These are the activations of a small neural network, seen along a few directions. Each row is one input.
In each table, some parts of the input vary, and every possible input appears once, in random order.
A made-up example of a description, with smaller parts first: one of 2 separate values, together with either a single point or one of 11 places around a ring or (one of 4 places along a line, together with one of 8 places around a ring).
Shared parts are said once, and a part with two or three values counts as separate values.
(in the rows, 128 means zero)

Other details of the inputs shift rows strongly along two fixed directions, in all tables alike. That doesn't count.

Rows:
row 1: [134 111 179 109 140 131 110 183 107 132  99 124]
row 2: [103 179   5 192 125 123 155  56 171  71 231  28]
row 3: [117 212 157 183 178 119 140 144  47  48 156  59]
row 4: [114 172  76 147 168 104 141 116 140  64 190  31]
row 5: [137  70  91  95 123 123 141 109 203 168 123 123]
row 6: [131 121 162 134 114 112 113 137 101 147 113 188]
row 7: [125 120 158 140 105 134 102 144 101 146 106 180]
row 8: [137  93 192  80 116 128 103 157 101 170  63 208]
row 9: [132  89  33  73 122 134 132  92 234 137 158  84]
row 10: [122  81  24  76 123 145 127  93 238 134 148  81]
row 11: [113 243 148 183 142 127 139 116  52  57 167 104]
row 12: [125  85  81  69 114 111 113 108 194 153 127 144]
row 13: [115  65  15 115  97 134 124  86 229 153 160  91]
row 14: [132 106 158 145 118 131 130 136  97 157 103 165]
row 15: [140 122 165 106 143 140 133 143 107 136  91 153]
row 16: [145  87 189 107  91 125  97 160 110 183  86 218]
row 17: [124 133 163 110 116 138 109 147 105 137  96 169]
row 18: [139 112 171 132 134 138 141 137 110 151  92 149]
row 19: [116 221 155 214 151 149 164 119  59  66 152  83]
row 20: [106 221 138 214 143 123 132 104  41  60 165 116]
row 21: [145 127 171 104 143 129 139 148 111 139  98 160]
row 22: [138  69  99  70 127 116 109 149 196 148 134  92]
row 23: [136 111 164 143 118 120 136 141 101 160 110 172]
row 24: [147 120 179 131 121 138 142 146 116 154 103 150]
Each input here is: one of 4 separate values, together with either a single point or one of 5 places around a ring.
The inputs of row 11 and row 12 match in every part but the choice among 4 separate values. If row 16 is changed in the same way as row 11 into row 12, which row does it become? -> row 6
Change only the choice among 4 separate values in row 5. List by row number the other rows that result. -> row 18, row 19, row 24
Change only the choice among 4 separate values in row 22. List by row number the other rows that result. -> row 1, row 3, row 4
Change only the place on the ring of 5 in row 10. List by row number the other rows that result. -> row 7, row 13, row 17, row 19

Rows:
row 25: [132  89 126  99 112 142 126 122 160 164  98 156]
row 26: [123 166 156 139 123 126 114 139  86 109 131 150]
row 27: [135  77 137  85 127 130 112 155 159 156 100 127]
row 28: [126 143 157 173 128 126 134 133  82 125 126 142]
row 29: [133  86 128  99 117 133 128 119 159 166  98 160]
row 30: [134 151 161 138 150 132 142 140  87 113 116 133]
row 31: [112 191  81 172 141 127 158  79 130  80 178  78]
row 32: [138 156 162 137 140 139 141 146  93 115 122 132]
row 33: [136  75 139  86 132 120 115 150 158 156 101 130]
row 34: [111 173  68 190 133 118 148  87 129  86 194  70]
row 35: [133 148 171 136 146 119 132 153  96 114 124 115]
row 36: [131 166 163 153 126 142 143 127  94 120 120 143]
row 37: [106 116  22 108 123 112 110  78 199 109 175  88]
row 38: [126  89 120  86 108 126  96 135 151 154 107 164]
row 39: [130 147 156 171 118 132 133 138  89 127 133 140]
row 40: [131  90 122  83 109 113 102 132 155 157 115 166]
row 41: [137 158 164 139 147 128 145 142  88 114 124 133]
row 42: [119 111  26 107 135 134 136  88 205 111 167  64]
row 43: [125 145 156 173 122 135 131 137  82 125 125 140]
row 44: [141  83 145  86 123 128 114 159 159 158 105 131]
The inputs of row 44 and row 27 match in every part but one. If row 26 is changed in the same way as row 44 into row 27, which row does it become? -> row 38
What do these inputs look like to the network? -> one of 4 separate values, together with either a single point or one of 4 places along a line
Start at row 28 and move only the place on the line of 4, one step at a time. The first step leads to row 29. Which rows follow, in order? -> row 30, row 33
